These are the activations of a small neural network, seen along a few directions. Each row is one input.
In each table, some parts of the input vary, and every possible input appears once, in random order.
Descriptions start from the smaller parts, as in this example, which fits no table here: one of 5 places around a ring, together with either a single point or one of 11 places along a line or (one of 3 separate values, together with one of 4 places along a line).
Shared parts are said once, and a part with two or three values counts as separate values.
In the rows, zero is written as 128.

Other details of the inputs vary at random and push rows far along two fixed directions, the same in every table; ignore that.
These rows show it; all are for the same input, with only those details redrawn:
[114 128 139  99 124 142  82  67 120 122 129 119 153 149  91]
[190 122 168  80 224 249 126 140 101 117 172 169 117 179 171]
[108 178 129 187  98 111 211 178 170 171 100  57 122  74 151]
[108 176 130 188  96 112 211 177 171 173  99  59 120  76 154]
[114 127 141  99 123 141  83  66 121 121 127 121 155 149  93]
[ 81 130 130 113  78  96  72  41 131 126 106 100 169 133  67]

Table:
r1: [ 84 112 106  87 123 108  95  87 114 119 142 173 134 145  97]
r2: [151 124 159 107 190 218 132 160  95 121 183 173 103 139 172]
r3: [ 92 118 111 105 123 122 102 117 129 136 144 155 132 118 132]
r4: [218 132 152  81 208 205  99 178  77  55 130 190  91 181 193]
r5: [185 133 129 176 138 138 190 187 157 153 119 124  99  98 157]
r6: [150 154 141 136 124 115 162 200 127  75  96 123  91 131 170]
r7: [112 132  90 192 102  78 200 213 171 161 130  87 121  66 176]
r8: [186  97 106 116 203 177 130 167 102 122 173 189 112 159 184]
r9: [136  73 125 100 134 104  69 104 119 128 141 132 148 143 101]
r10: [163 121 148  94 192 214  98 117  68 113 178 203 113 171 152]
r11: [155 160 141 152 124 127 166 228 143  90  96 102  91 102 195]
r12: [ 68 124  84 113  83  71  63  62 120 135 113 156 151 125  78]
r13: [117  90 104 127  98  53  62  74 118 136 108 127 155 135  70]
r14: [ 79 133 125 111  78  87  96  40 124 120 104 110 161 151  53]
r15: [143 139 121 193  89  87 224 188 182 156 109  83  97  78 134]
r16: [118  92 125 119  77  83  66  59 147 115 119 114 157 114  57]
r17: [155 102 126 146 154 111 179 187 135 147 135 126 109 127 151]
r18: [113  84  97 106 131  95  94  96 115 105 153 158 141 153 104]
r19: [ 60 143 127 153  72  81 139 106 124 133 121 119 132 104  89]
r20: [136 153 145 144 145 160 171 153 143 148 125 103 122 116 153]
r21: [188 130 152  85 205 219 109 105  87 119 151 181 129 190 148]
What do these inputs look like to the network? -> one of 3 separate values, together with either a single point or one of 6 places around a ring
Changing only the choice among 3 separate values turns r15 into r16. The same change can be made to r1. Which row results? -> r3
Change only the choice among 3 separate values in r21. List by row number the other rows that result. -> r14, r20

Table:
r22: [153 151 137 162 132 122 155 206 129 133 103  92 113  98 175]
r23: [146 119 126 162 134 118 190 205 154 141 128 135  96 103 149]
r24: [ 97 110 111 100 155 153 107 105  87 130 177 187 124 150 127]
r25: [ 45 169 113 139  36  59 109  57 139 126  84  94 145  91  57]
r26: [ 69 117 114 138  37  15  95  98 146 113  87 107 134 100  70]
r27: [115 120 156  77 152 159 101 119 116  91 137 144 126 172 124]
r28: [135 123 167 104 141 181  94  97 115 122 147 152 123 157 108]
r29: [107  85 115  97 159 158  89 108 113 133 189 166 143 132 140]
r30: [134 126 133  86 161 157  94 103 110 102 122 137 141 174 141]
r31: [123 176 126 149 133 137 197 187 147 129 111 104 117 127 179]
r32: [ 95  98 128  96 159 150  98 115 100 137 179 183 128 146 125]
r33: [ 81 130 115 158  60  50 115  47 144 156  83  67 174 108  58]
r34: [167 102 122 108 168 140  99  96 113 125 141 148 137 169 118]
r35: [136 169 135 144 140 153 178 178 152 166 108  99 114  88 164]
r36: [147 106 127  91 139 130 100 117  96  84 139 179 105 158 126]
r37: [139 149 144 166 136 148 224 166 135 154 130 102 106 110 144]
r38: [151 138 137 108 144 146  79 120  88  78 128 159 135 161 136]
r39: [137 178 127 157 142 152 185 168 146 158 103 106 113  92 173]
r40: [ 89 122  90 145  48  14  85  78 140 123  72 101 148 104  86]
r41: [ 75 127 115 154  39  42  70  94 143  96  92  70 159  84  86]
r42: [138 135 152 109 136 183 106  88 101 117 145 156 118 160 110]
r43: [145 126 147 164 135 146 202 166 163 157 142  79 127  90 153]
r44: [148 157 137 168 140 146 214 161 144 161 124 104 125 116 151]
r45: [134 155 135  91 151 176 103  90 110 112 132 165 137 151 125]
r46: [161 128 121 148 133 109 171 203 145 146 109 115  99 100 177]
r47: [148  94 145  98 157 141 107 112 119 115 158 156 123 167 103]
r48: [107 119 103 103 159 152 100 103  95 137 170 188 144 154 136]
r49: [151 167 137 179 131 158 182 166 146 171 111  98 112 105 168]
r50: [127 154 133 140 137 134 181 193 152 147 105  82 119 115 173]
r51: [158 114 120  95 145 130  94 115 105  92 133 180 122 162 136]
r52: [ 84 125  81 156  47  23  98  75 149 127  88 118 158 108  59]
r53: [143 180 137 178 120 159 192 168 147 162 119 111 113 110 162]
r54: [148 158 145 167 126 156 174 174 152 179 116  89 114 100 157]
r55: [159  82 133 100 156 148  96 105 132 112 169 139 137 153 116]
r56: [118 132 141  81 148 160 110 108 101  84 138 148 122 175 126]
r57: [147 111 155 105 141 187  86  90 128 119 159 136 138 141 123]
r58: [158 124 136 110 154 143  70 116  88  88 119 146 135 156 142]
r59: [ 75 117  88 153  41  24 108  81 141 121  93 116 140 103  51]
r60: [133 122 144  84 152 183  90  94 129 106 149 143 139 128 127]
r61: [140 118 158 101 145 147  78 134  93  77 134 154 121 154 126]
r62: [115 106 103 105 169 150  90 100  94 147 162 175 143 149 141]
r63: [141 130 144 104 139 147  86 122  80  70 133 158 117 157 127]
r64: [ 90 115 102 147  57  27  95  75 154 155  95  73 162 111  55]
r65: [155 149 114 168 139 119 198 176 150 151 130 117 114 122 153]
r66: [ 46 131 112 132  40  48  94  77 168 111  92  58 167 101  81]
r67: [168  91 109 109 163 136  91 108 113 116 130 171 132 156 122]
r68: [158 100 153  96 165 166 106  91 112 142 142 127 149 158 107]
r69: [146 141 122 165 134 120 207 179 141 144 136 116  96 118 145]
r70: [163 118 111 160 139 115 173 196 153 160 116 119 111 100 154]
r71: [133 137 158 162 135 140 211 173 150 160 131  96 112 106 139]
r72: [156  82 128  89 141 137  80 120 123  88 150 158 124 141 137]
r73: [107 134 105 158 143 124 176 190 136 193 145 120 122  89 173]
r74: [160  72 119 102 150 146  88 118 131 102 158 162 134 140 120]
r75: [113 171 148 147 127 147 188 178 153 146 116 112 102  89 150]
Changing only one part turns r58 into r41. The same change can be made to r34. Which row results? -> r55
Changing only one part turns r57 into r28. The same change can be made to r43. Which row results? -> r71
What do these inputs look like to the network? -> one of 6 places around a ring, together with either a single point or one of 8 places around a ring
Change only the place on the ring of 6 in r72. List by row number the other rows that result. -> r26, r36, r40, r46, r51
Change only the place on the ring of 6 in r67. List by row number the other rows that result. -> r23, r52, r59, r70, r74

Table:
r76: [165 142 164 169 121  98 204 206 137 131  96  87  85 130 128]
r77: [ 93 129  90 182  67  33 171 171 151 130  98 115 113  75 127]
r78: [145  74 135  81 192 173 108 113  97 122 186 174 131 164 138]
r79: [168  92 161  82 187 202 111  93 117 113 170 140 142 172 125]
r80: [124 190 148 165 122 147 182 181 129 138  95  83 111  91 172]
r81: [168 114 154  66 175 189  91 126 119  72 141 152 123 178 150]
r82: [ 92 146 101 189  81  61 189 134 154 173 112  71 142  94 116]
r83: [147 133 121 130 166 144 189 235 137 119 138 141  86 116 214]
r84: [113 125 116 105 144 150 109  74 109 142 149 164 140 165  98]
r85: [104 106 102 120  80  56  66  75 120  90 112 151 148 128  66]
r86: [169 129 143  65 179 180  90 120  99  79 128 166 118 175 154]
r87: [ 94 116  95 181  68  47 156 173 160 157 116  94 114  61 135]
r88: [ 77 122 130 104  85 116  84  30 143 133 122 112 163 138  49]
r89: [116 163 105 184  65  53 175 148 151 129  69  95 117  79 119]
r90: [ 94 102 118  93 144 143 103  88 113 138 161 170 133 147 105]
r91: [172 149 145 150 181 180 218 186 135 161 139 108 107 112 185]
r92: [ 81 139 121 122  77  95  73  39 114 131 120 132 158 149  66]
r93: [130 118 109 166 136 105 179 201 152 173 126 110 117  91 173]
r94: [ 63 115 123 109  77  88  67  53 119 127 132 140 151 130  73]
r95: [186  86 153  88 173 193  83 116 120 100 162 155 121 158 136]
r96: [188 141 136 156 164 169 187 206 138 147 130 124  88  99 193]
r97: [105  92 107 118  81  70  50  75 129 115 130 131 150 115  72]
r98: [181 136 119 166 180 159 195 209 137 172 134 128 111 127 195]
r99: [ 88 150 139 110  77 109  72  30 117 126 102 120 157 134  65]
r100: [188 138 142 158 160 165 203 211 148 112 127 131  90 117 182]
r101: [108 100  99 128  80  67  57  64 119 122 122 131 150 135  74]
r102: [ 83 139 151 111  78 115  59  57 122  95 104  90 164 134  77]
r103: [173  90 132  89 192 175  85 128 110 127 158 171 139 160 140]
r104: [158 110 133  68 179 168  84 139 106  78 152 177 121 169 152]
r105: [ 58 119 125 109  82  85  53  72 103 102 119 123 154 127  87]
r106: [ 89 174 144 180  60 103 179 132 177 159  97  59 132  80 115]
r107: [150 122 154  86 177 202  97 111 103 116 171 182 125 163 134]
r108: [115 156 111 180  85  72 164 143 164 176  73  66 141  77 128]
r109: [145 126 155  85 181 199  81 128  87  91 159 165 128 160 147]
r110: [164 119 126  77 181 168  95 131  96  85 145 179 119 190 157]
r111: [184 131 147 154 175 180 192 204 161 159 129 101 114 114 189]
r112: [110 152  88 196  65  38 177 156 147 134  86 107 119  95 120]
r113: [158  90 140  85 192 181 106 109 104 119 181 166 138 163 129]
r114: [155 169 139 145 177 197 219 181 138 172 135 130  96 114 176]
r115: [ 77 182 117 190  69  77 162 150 136 145  88  70 132  91 133]
r116: [ 69 120 109 108  92  96  81  49 130 139 134 137 159 129  55]
What do these inputs look like to the network? -> either a single point or (one of 5 places along a line, together with one of 8 places around a ring)
Change only the place on the line of 5 in r105. List by row number the other rows that result. -> r80, r102, r109, r115

Table:
r117: [ 97 151  93 200  70  46 191 172 161 164  93  88 116  69 129]
r118: [102 174 117 183  89 103 197 158 161 162 101  84 122  83 140]
r119: [110 141 105 180  94  71 188 190 161 154 104  84 114  82 150]
r120: [109 108 112  98 113 104  71  88 112 102 128 157 140 150 100]
r121: [157 141 128 170 136 131 199 217 151 142 127 110  93  97 180]
r122: [113 117 119 111 118 110  87 114 116 103 131 142 134 132 116]
r123: [166 100 131 108 181 171 135 168 117 118 163 158 110 143 166]
r124: [180 135 154  98 208 229 157 159 107 125 165 171 105 161 181]
r125: [149 150 113 171 138 127 206 213 146 142 122 125  95  99 184]
r126: [114  93 115  98 120 100  68  83 117 107 135 145 144 147  97]
r127: [113 146 139 117 131 148 119 116 122 122 130 126 134 132 130]
r128: [ 99 112 119 109  86  78  62  75 113  97 106 130 146 140  83]
r129: [113 123 132 111 120 126 104  78 126 131 126 117 149 140  98]
r130: [157 105 123 116 164 145 124 151 115 127 148 159 121 148 148]
r131: [137 156 136 167 146 154 213 196 156 166 132  95 107  96 181]
r132: [107 110 141 100 114 132  78  63 123 119 136 127 154 141  78]
r133: [140  97 120  97 119 107  50  89 125 104 114 133 151 137 106]
r134: [122 101 123 111 119 103  93 108 126 107 131 141 135 135 104]
r135: [193 105 130 117 201 183 143 171 109 125 161 175 109 156 174]
r136: [ 80 119 117 113  77  81  64  27 128 125 109 105 172 137  51]
r137: [ 78 158 111 194  62  68 181 141 171 182 103  59 142  66 116]
r138: [ 93 110 130  79 112 136  44  31 106 109 141 150 161 158  71]
r139: [115 139 104 187 101  77 190 191 161 162 114  95 116  79 156]
r140: [129 102 138  77 152 163  59  54 100 120 150 159 155 178  91]
r141: [ 89 126 136  81 109 123  40  35 103  99 123 140 164 161  70]
r142: [160  93 124  92 167 149  89 109 106 102 148 166 129 165 126]
r143: [ 47 147 101 170  21  18 117  59 161 163  80  58 172  84  51]
r144: [183 108 136  98 207 206 141 184 104 111 176 190  97 154 190]
r145: [ 78 117 101 122  71  58  78  79 130 112 113 130 147 120  82]
r146: [ 77 134 114 134  73  78  92  50 130 142 107 111 159 120  61]
r147: [140 169 141 172 123 141 207 191 156 158 111  87 105 100 164]
r148: [120 139 145 121 128 148 120 112 123 122 126 122 133 133 129]
r149: [175 103 128 111 181 162 132 155 110 124 155 166 117 153 158]
r150: [193  97 147 101 209 203 144 184 112 110 174 176  99 153 180]
r151: [164 118 137 111 161 152 123 151 107 103 135 154 112 148 153]
r152: [158 120 134 104 177 168 122 165 107 102 151 168 109 150 169]
r153: [157 107 134 113 160 147 128 154 122 112 141 152 115 145 144]
r154: [ 68 130 119 106  73  89  64  37 124 120 111 120 164 138  61]
r155: [148 149 124 175 122 111 199 212 153 142 110 103  96  97 171]
r156: [ 78 120 122 113  88 101  76  46 121 138 129 125 157 127  67]
r157: [142 122 134 117 148 157 115  98 117 137 141 140 142 150 117]
r158: [124 165 129 175 131 138 214 193 152 174 123 102 105  90 167]
r159: [128 108 140  92 151 166  92  85 114 125 154 140 143 153 113]
r160: [156 111 123 114 164 146 130 147 110 124 147 168 113 143 146]
r161: [ 85 118 113 126  70  57  73  80 126 104 102 116 148 121  83]
r162: [144 132 146  91 163 181  94  96 100 106 141 155 136 165 124]
r163: [112 168 132 180  89 104 191 163 165 159 101  73 118  85 138]
r164: [113 142 139 119 130 151 118 115 123 124 133 123 135 128 128]
r165: [144 139 115 173 132 109 208 211 154 151 120 101 101  91 177]
r166: [ 74 141 129 125  67  83  82  59 128 122  95  96 158 125  72]
r167: [197 119 148  90 227 222 140 198  94  98 167 191  91 171 203]
r168: [149 144 129 169 140 135 198 223 143 138 126 112  93  93 191]
r169: [118 114 142  96 121 133  82  61 119 115 129 130 152 152  80]
r170: [ 73 125  96 160  60  41 121 114 145 146 107 103 139  86  91]
r171: [153 112 132  85 164 154  86 120  96  89 143 172 125 165 136]
r172: [ 77 116 130 108  76  86  63  35 132 119 114 110 167 133  51]
r173: [130 150 113 185  87  74 183 178 160 141  93  88 111  88 139]
r174: [101 145 133 115 106 119 101  85 121 119 114 116 147 134  99]
r175: [164  93 133  93 163 151  92 113 108  95 146 168 127 164 119]
r176: [156 100 123 117 164 149 123 151 117 129 158 158 122 140 149]
r177: [167 126 148 108 166 181 112 130 131 131 129 125 133 133 151]
r178: [147 132 154 101 155 174 113 108 105 113 135 140 130 155 131]
r179: [195 123 162 104 211 228 157 159 114 124 163 161 109 162 168]
r180: [120 135 145 121 127 151 120 113 122 124 131 119 133 129 126]
r181: [151 126 151  95 160 181  95  93 100 106 138 151 134 166 123]
r182: [119 148 115 183  87  74 182 184 162 143 100  87 109  83 146]
r183: [166 135 151 117 161 179 133 126 120 123 136 138 121 151 135]
r184: [157 126 126 116 160 150 123 154 110 104 135 157 115 146 154]
r185: [142  96 130  96 134 121  87  98 113 100 134 152 134 153 102]
r186: [127 150 115 181  86  72 185 180 160 143  94  85 111  87 141]
r187: [120 154 113 185  88  76 182 182 152 138  91  89 112  85 149]
r188: [101 167 120 182  93  97 200 158 157 176 106  84 120  79 135]
r189: [ 94 165 119 184  95 100 197 163 159 176 112  87 119  75 141]
r190: [108 100 111 103 117  97  70  81 111 114 136 160 140 143  93]
r191: [150 112 125  99 156 148 110 128 107 104 144 170 119 154 140]
r192: [160 109 127 109 180 165 130 159 106 123 154 177 107 151 158]
r193: [123 162 136 175 104 123 191 169 160 159 113  80 116  88 145]
r194: [107 124 131 111 120 128 100  82 127 132 126 118 148 141 100]
r195: [ 67 128 119 107  74  89  64  35 126 120 117 122 164 134  63]
r196: [193 118 158  99 231 245 154 166 107 137 183 176 109 166 189]
r197: [105 161 132 177  92 102 196 166 167 162 101  72 122  84 133]
r198: [130 166 137 172 104 116 194 164 158 156 103  80 117  96 142]
What do these inputs look like to the network? -> one of 2 separate values, together with either a single point or (one of 5 places along a line, together with one of 8 places around a ring)
Changing only the choice among 2 separate values turns r188 into r160. The same change can be made to r197. Which row results? -> r153
Changing only the choice among 2 separate values turns r158 into r192. The same change can be made to r118. Which row results? -> r125
Change only the place on the line of 5 in r181. List by row number the other rows that result. -> r148, r166, r178, r180
Change only the place on the line of 5 in r138. List by row number the other rows that result. -> r118, r124, r154, r195
Change only the choice among 2 separate values in r130. List by row number the other rows that result. -> r140
Change only the place on the ring of 8 in r126. List by row number the other rows that result. -> r134, r139, r145, r152, r161, r182, r190
Change only the choice among 2 separate values in r157. List by row number the other rows that result. -> r135
